A small network was shown many inputs. Here are its activations along a few directions, one row for each input.
In each table, some parts of the input vary, and every possible input appears once, in random order.
A made-up example of a description, with smaller parts first: one of 6 places along a line, together with either a single point or one of 9 places around a ring or (one of 2 separate values, together with one of 5 places around a ring).
Shared parts are said once, and a part with two or three values counts as separate values.
(in the rows, 128 means zero)

Other details of the inputs vary at random and push rows far along three fixed directions, the same in every table; ignore that.

Table:
row 1: [ 36 102 107 157 143  74  63 162 109  95 165  56 130 112]
row 2: [ 98  97 149 152  84 138 153 107  77 121 124 178 128 147]
row 3: [101 114 193 172  80 133 138  88  66 105 113 139 127 127]
row 4: [150 127 102  94 121 156 188 133 161 163  89 143 122 149]
row 5: [108 139  98 143 169  82  77 189 166 102 159  75 129 117]
row 6: [153 138  91  81 149 125 144 116 150 162 116 129 129 138]
row 7: [120 130  92  91 157 102 114 125 138 147 127  94 128 122]
row 8: [ 96 101 146 125 101 123 133  63  58 140 119 141 127 134]
row 9: [132 131  91 101 134 143 155 146 171 157 108 106 129 146]
row 10: [152 117  95  84 128 174 172 136 156 162 111 165 120 130]
row 11: [203 202 200 161 146  91  72 122 143  80 159 126 156 106]
row 12: [ 29  83 104 140 133 100 100 126  90 128 126  45 111 119]
row 13: [ 88  84 144 143 100 156 134  92  67 131 126 151 111 120]
row 14: [228 185 190 160 138 149 116 144 161  91 143 176 134 105]
row 15: [152 125  98 100 125 159 186 128 159 167  90 142 119 155]
row 16: [ 93 109 152 173 111 109 110 125  85  99 141 138 124 130]
row 17: [137 121 173 122  86 134 158  62  68 134 108 182 134 133]
row 18: [148 139 100  80 145 119 142 119 148 155 116 126 133 131]
row 19: [105 128 105 145 147 102  95 166 147 111 153  99 131 132]
row 20: [143 134 184 167  96 142 142 100  98 113 113 149 127 138]
row 21: [140 118  83  93 143 166 145 141 161 159 127 136 123 132]
row 22: [113 132 103 123 160 128  84 161 159 122 159  81 131 106]
row 23: [213 196 186 176 140 105 101 175 175  70 153 161 144 118]
row 24: [131 116  85  87 137 161 149 145 160 155 125 134 124 124]
Description of these inputs: one of 4 separate values, together with one of 6 places around a ring.
Changing only the choice among 4 separate values turns row 8 into row 19. The same change can be made to row 17. Which row results?
> row 1
Change only the place on the ring of 6 in row 24. List by row number the other rows that result.
> row 10, row 13, row 14, row 21, row 22
Change only the choice among 4 separate values in row 2. List by row number the other rows that result.
> row 9, row 11, row 22

Table:
row 25: [129 148 160 154 145 104  91 129 132 103 130  68 124 103]
row 26: [125 143 156 148 141  93  78 118 106  98 148 100 132 109]
row 27: [141 122 171 133  96 162 141  86  87 128 130 180 132 127]
row 28: [ 86 107  89  97 137 124 114 114 120 153 132  81 131 128]
row 29: [ 69  80  74 107 132 140 131 134 116 154 132 118 118 132]
row 30: [120 137 145 169 138 108  89 157 130  96 151 102 133 121]
row 31: [182 158 104 122 146 137 149 172 192 129 124 149 129 140]
row 32: [169 152 107 123 135 152 148 162 185 135 126 140 136 142]
row 33: [152 162 153 142 148  95 103 135 145 103 135 106 136 126]
row 34: [ 78 100  82 107 138 107 130 120 123 157 119  83 126 140]
row 35: [195 166 111  99 157 144 130 149 186 141 139 153 137 125]
row 36: [140 155 164 150 150 110  78 124 126  99 143  76 126  90]
row 37: [150 165 152 140 144 114  87 123 140 107 148 103 146 112]
row 38: [ 77  90  90 115 142 148 117 143 128 142 125  88 108 107]
row 39: [114 147 165 172 128  86  96 141 117  88 140 103 133 118]
row 40: [159 135 160 134 101 134 167  89 106 131 100 177 128 146]
row 41: [ 83  98  93  99 147 142 113 126 121 151 129  82 109 102]
row 42: [150 123 159 144  92 148 170 122 108 119 111 193 126 141]
row 43: [137 122 173 147  78 155 173  95  95 131 103 176 131 155]
row 44: [ 78  97  74  83 135 115 138 114 111 160 119 103 123 127]
row 45: [134 117 163 135  94 135 149  71  69 128 112 177 125 131]
row 46: [141 120 158 133  99 140 149  77  81 136 115 172 131 134]
row 47: [150 125 161 150  88 167 165 114 112 123 114 183 131 147]
row 48: [132 143 145 129 143 111  93 135 125 106 154 124 132 105]
row 49: [195 149  72  72 155 157 167 178 216 158 120 166 130 139]
row 50: [ 62  82  79  88 129 127 132 115  98 157 129 118 117 120]
row 51: [ 67  95  79  97 126 125 141 109 120 163 114  84 127 145]
row 52: [125 148 163 172 135  94  90 145 127  96 144  96 136 127]
row 53: [ 81 106  87 102 137  99 134 126 124 148 117  89 125 133]
row 54: [ 63  87  88  94 123 109 148 111 101 156 109  99 121 142]
row 55: [ 65  89  73 106 126 117 150 132 120 158 108  99 114 149]
row 56: [131 135 143 150 138 120  95 146 129  98 152 129 125 114]
row 57: [125 150 156 160 135  87  97 152 132  94 140  99 134 121]
row 58: [120 101 159 145  88 149 154 101  77 120 122 195 122 125]
row 59: [127 140 144 162 143 109  78 150 130  90 161 115 126 105]
row 60: [ 64  82  79  94 131 130 127 110  97 156 130 117 114 124]
row 61: [181 159 118 104 143 152 129 137 173 140 140 147 138 123]
row 62: [192 156 115 115 151 149 135 167 188 132 139 157 134 132]
row 63: [120 145 148 168 136  94  93 146 131 103 141  93 135 126]
row 64: [191 155  86  77 150 140 174 145 199 169 103 141 136 158]
row 65: [148 159 161 157 142 119 111 152 154 104 126  88 123 113]
row 66: [ 61  92  79 110 119 130 145 128 125 159 113  89 124 149]
row 67: [121 137 156 151 142 108  72 127 108 101 164 109 132 104]
row 68: [118 101 158 149  84 167 149  93  83 126 125 183 126 131]
row 69: [160 157 157 148 144 101  84 125 128 107 148 110 140 112]
row 70: [131 111 157 149  84 148 174 111  90 122 110 193 124 140]
row 71: [146 159 154 155 139 100 107 152 146  99 135 113 132 131]
row 72: [196 154  86  92 154 173 178 179 219 157 100 138 120 136]
row 73: [129 147 151 139 145  89  81 127 118 100 148  99 138 105]
row 74: [134 116 158 153  93 147 160 114  95 116 114 182 121 143]
row 75: [148 117 164 128  98 153 149  86  84 129 121 197 122 128]
row 76: [141 111 165 144  86 172 154  99  95 125 123 193 129 135]
row 77: [ 74  94  83 128 132 125 129 146 124 142 129 102 122 137]
row 78: [202 167  83  70 152 150 173 151 219 169 105 133 141 158]
Changing only one part turns row 76 into row 47. The same change can be made to row 62. Which row results?
> row 30
What is each input in this table made of?
> one of 6 places around a ring, together with either a single point or (one of 2 separate values, together with one of 4 places along a line)
List by row number the other rows that have the place on the ring of 6 in common with row 64.
> row 25, row 33, row 34, row 40, row 51, row 53, row 54, row 78
Start at row 43 and move only the place on the line of 4, one step at a time. The first step leads to row 52. Which rows follow, in order?
> row 71, row 57

Table:
row 79: [246 217 215 184 145 130  81 142 162  67 160 148 154  93]
row 80: [ 80  99  76 101 163 117 102 134 133 137 135  64 110  98]
row 81: [ 60  89  72 143 155 120  94 193 148 123 165  88 115 122]
row 82: [ 74  91  72 139 142 147 111 185 149 122 147  88 109 117]
row 83: [144 168 202 203 138  88  70 123 108  74 152  87 145 116]
row 84: [155 142 109  91 136 156 140 139 181 153 119 118 140 139]
row 85: [221 199 207 223 136 125 104 190 184  54 148 152 135 130]
row 86: [189 157  75 107 138 158 191 207 234 142 110 177 133 154]
row 87: [161 150  96 102 155 133 158 139 177 156 104 118 122 152]
row 88: [204 164  74  63 156 143 152 162 221 160 125 155 149 161]
row 89: [129 115 171 157  83 150 152  72  80 130 103 162 132 161]
row 90: [ 74 118  94 107 143 118  97 144 143 145 142  50 128 116]
row 91: [120  96 138  99 105 155 179  96 102 153  92 153 113 125]
row 92: [125 117 163 135  84 126 168  85  73 131  94 182 124 131]
row 93: [138 163 219 185 134  91  57 132 102  67 151  88 131  80]
row 94: [115 117 125 116  87 138 172  92 103 151 109 162 135 149]
row 95: [ 70  96 115 119 132  90  98 123  79 123 133 101 121 121]
row 96: [127 100 119 104 104 168 167  91  90 155  95 168 109 124]
row 97: [128 151 184 184 139  97  41 121 110  79 181 105 147 106]
row 98: [120 111 183 138  85 158 162  82  74 134 109 162 132 127]
row 99: [ 73  95 124 136 141  96  88 112  86 120 149  97 113 101]
row 100: [ 82 117  89 125 164  90  96 145 132 137 121  47 115 126]
row 101: [152 138  86  84 145 113 163 143 172 148 106 129 127 130]
row 102: [131 109 164 143  94 148 147  80  67 135 126 188 132 131]
row 103: [119  98 113  99 103 175 178  84  95 159 100 169 110 133]
row 104: [125 149 212 222 118 120  71 177 125  47 164 112 128  97]
row 105: [107 101 111 104  87 146 177  88 107 158 100 165 139 158]
row 106: [ 72 110  63  92 149  99  97 148 134 145 150  71 132 138]
row 107: [121 105 126 105 103 138 165  99  91 148 116 173 135 149]
row 108: [ 58 103 122 128 137  85  88 120  84 111 149  89 123 120]
row 109: [120 110 180 129  86 160 169  80  75 135 103 168 119 128]
row 110: [114  91 155 161  75 158 171 131  85 109 121 215 118 153]
row 111: [208 170  78  80 162 148 145 161 216 167 140 149 140 143]
row 112: [ 65  94 115 139 137  94 111 112  91 128 117  68 108 125]
row 113: [141 105 166 123  93 127 164  85  69 121 110 193 120 136]
row 114: [128 103 160 131  96 146 155  78  64 142 112 198 113 127]
row 115: [ 66 121  83 110 154  83 104 145 136 130 135  60 129 119]
row 116: [ 76 120  81 127 152  99  95 139 141 143 135  43 126 139]
row 117: [ 74 107  69 105 154 132  85 134 146 142 147  60 131 117]
row 118: [240 219 212 185 142 131  74 139 168  69 167 144 152  97]
row 119: [211 178  82  76 152 136 178 164 220 161 108 150 152 147]
row 120: [212 171  78  71 173 148 156 162 218 165 126 160 130 138]
What is each input in this table made of?
> one of 6 places around a ring, together with either a single point or one of 6 places along a line
Changing only the place on the ring of 6 turns row 107 into row 98. The same change can be made to row 110. Which row results?
> row 104
List by row number the other rows that have the place on the ring of 6 in common with row 79.
> row 80, row 82, row 96, row 103, row 117, row 118
List by row number the other rows that have the place on the ring of 6 in common with row 112.
> row 83, row 85, row 87, row 89, row 100, row 116
